Each row below is a small network's average activation on inputs in which a field has the value named, seen along a few directions.
Related values have similar rows: they may be neighbours, one step apart, or belong to one group.
(in the rows, 500 means zero)
Random noise pushes rows far along 15 fixed directions. That doesn't count. These rows show it; they differ only by the noise:
[495 607 407 495 633 330 545 504 534 464 487 391 554 547 638 574 607 511
 535 665 501 642 309 523 561 623 494 527 410 448 529]
[580 399 456 566 613 535 405 260 539 679 657 428 502 753 481 537 540 580
 582 397 412 541 576 501 322 409 415 251 613 295 632]
[493 598 681 749 343 611 471 570 735 522 625 591 376 639 507 435 592 520
 214 586 677 704 610 475 437 384 636 440 352 437 173]
[628 410 348 468 467 568 524 458 485 530 591 465 514 529 534 619 472 458
 472 416 419 424 548 457 437 601 513 417 368 580 557]
[575 417 504 494 635 532 542 232 400 546 576 519 522 457 499 581 587 363
 312 490 607 348 563 409 387 688 492 442 236 544 365]
[533 284 328 363 445 559 397 451 524 344 405 410 593 563 696 346 407 710
 533 360 478 415 519 518 539 502 524 573 564 669 568]
[437 525 521 556 352 536 443 562 453 401 320 475 758 527 461 508 441 412
 505 496 536 585 551 448 632 402 527 800 582 478 330]
[396 521 571 457 304 584 596 656 453 481 481 549 485 390 510 485 558 472
 595 439 506 567 407 453 499 443 454 645 505 463 561]
[425 594 377 690 617 303 523 423 408 377 390 373 782 465 450 571 433 471
 766 517 627 407 474 562 536 479 323 620 520 518 418]
[486 227 443 403 371 462 549 524 409 509 421 507 594 670 469 541 452 515
 683 617 547 553 511 470 517 454 353 638 623 508 499]
[507 547 640 654 780 415 341 272 471 460 603 579 466 505 417 264 467 556
 284 518 572 381 603 544 422 489 610 272 550 410 429]
[497 527 540 546 425 637 487 659 581 606 245 314 334 554 596 630 567 558
 468 337 534 808 683 684 587 409 599 637 409 860 422]
[509 426 479 473 483 456 376 444 600 469 615 427 401 514 521 309 417 720
 463 494 621 299 472 481 483 487 432 358 467 492 387]
[533 418 480 643 570 636 580 554 483 629 585 340 491 748 559 620 673 376
 582 401 523 611 361 467 401 522 536 452 429 586 708]
[427 599 626 706 447 563 666 490 489 592 505 455 385 419 452 600 668 454
 608 356 698 592 606 586 376 417 403 529 330 586 419]
[411 533 574 419 635 584 446 637 324 703 365 381 361 427 375 588 855 405
 503 374 637 400 426 466 567 551 605 470 667 521 536]
[423 374 644 681 632 558 554 515 444 557 449 553 428 669 502 495 598 425
 472 553 657 649 508 558 392 460 518 473 483 671 495]


Values of D:
d3: [371 388 551 587 498 782 405 708 512 440 464 780 473 512 599 452 398 450
 336 417 407 510 424 450 358 419 606 376 583 727 554]
d9: [498 487 281 662 521 613 449 629 519 587 418 440 594 600 420 812 471 463
 776 337 446 458 581 556 428 409 401 400 656 634 571]
d12: [393 690 618 611 544 704 405 516 606 487 441 507 503 445 632 470 553 469
 402 350 478 594 414 495 472 441 586 519 459 532 543]
d17: [664 598 366 554 528 387 460 393 568 465 425 400 583 498 487 644 468 456
 301 543 498 532 765 577 641 597 652 548 382 557 187]
d8: [319 577 578 540 563 437 552 680 561 425 510 734 495 406 507 494 458 382
 460 831 663 367 191 363 493 581 370 466 409 476 312]
d14: [488 518 530 594 552 586 535 473 510 510 557 492 591 525 540 506 543 365
 445 425 446 510 406 430 449 505 574 493 480 465 575]
d1: [413 426 533 603 823 352 620 192 524 492 316 550 413 597 640 447 694 659
 563 568 706 694 687 752 336 475 458 422 535 651 463]
d2: [586 586 408 721 533 384 408 529 643 367 602 606 726 706 425 455 319 475
 484 729 411 512 462 466 560 432 567 383 648 288 472]
d6: [519 450 618 551 628 599 536  42 510 637 465 530 553 589 562 611 519 400
 395 377 462 667 685 543 281 446 378 514 340 467 397]
d13: [618 195 396 363 366 621 641 554 418 408 420 641 531 546 523 499 324 400
 485 455 407 464 650 524 475 572 565 630 455 828 671]
d16: [467 436 595 364 404 535 576 394 477 505 519 535 441 425 521 471 669 505
 398 507 636 469 539 437 524 575 467 609 384 453 384]
d11: [486 565 701 501 608 338 592 561 478 498 457 548 334 474 448 451 563 470
 437 732 632 613 486 562 602 541 579 568 486 571 461]
d4: [511 446 361 578 692 575 479 511 418 414 515 460 692 577 609 501 568 338
 483 431 453 381 281 394 475 624 585 477 535 590 678]
d15: [561 293 457 311 248 549 638 667 474 575 461 607 257 400 387 564 520 555
 568 516 640 300 677 525 499 497 417 492 477 705 400]
d7: [523 608 586 501 636 573 501 323 411 519 587 425 488 338 474 474 434 463
 502 293 375 400 507 498 442 535 475 489 374 497 671]
d5: [515 596 636 416 488 517 401 447 546 580 460 390 406 457 431 319 443 608
 481 371 405 545 631 597 565 357 592 520 637 433 566]
d10: [560 607 415 533 618 358 474 369 516 498 416 422 726 608 578 717 468 423
 496 678 375 686 487 512 580 590 471 621 431 406 427]
D is arranged as a ring.
- Which values are neighbours of d14? Give them in the order they are listed. => d17, d6
- Which values are neighbours of d13? Give them in the order they are listed. => d15, d5
- Which values are neighbours of d7? Give them in the order they are listed. => d9, d10
- Which values are neighbours of d3? Give them in the order they are listed. => d16, d4
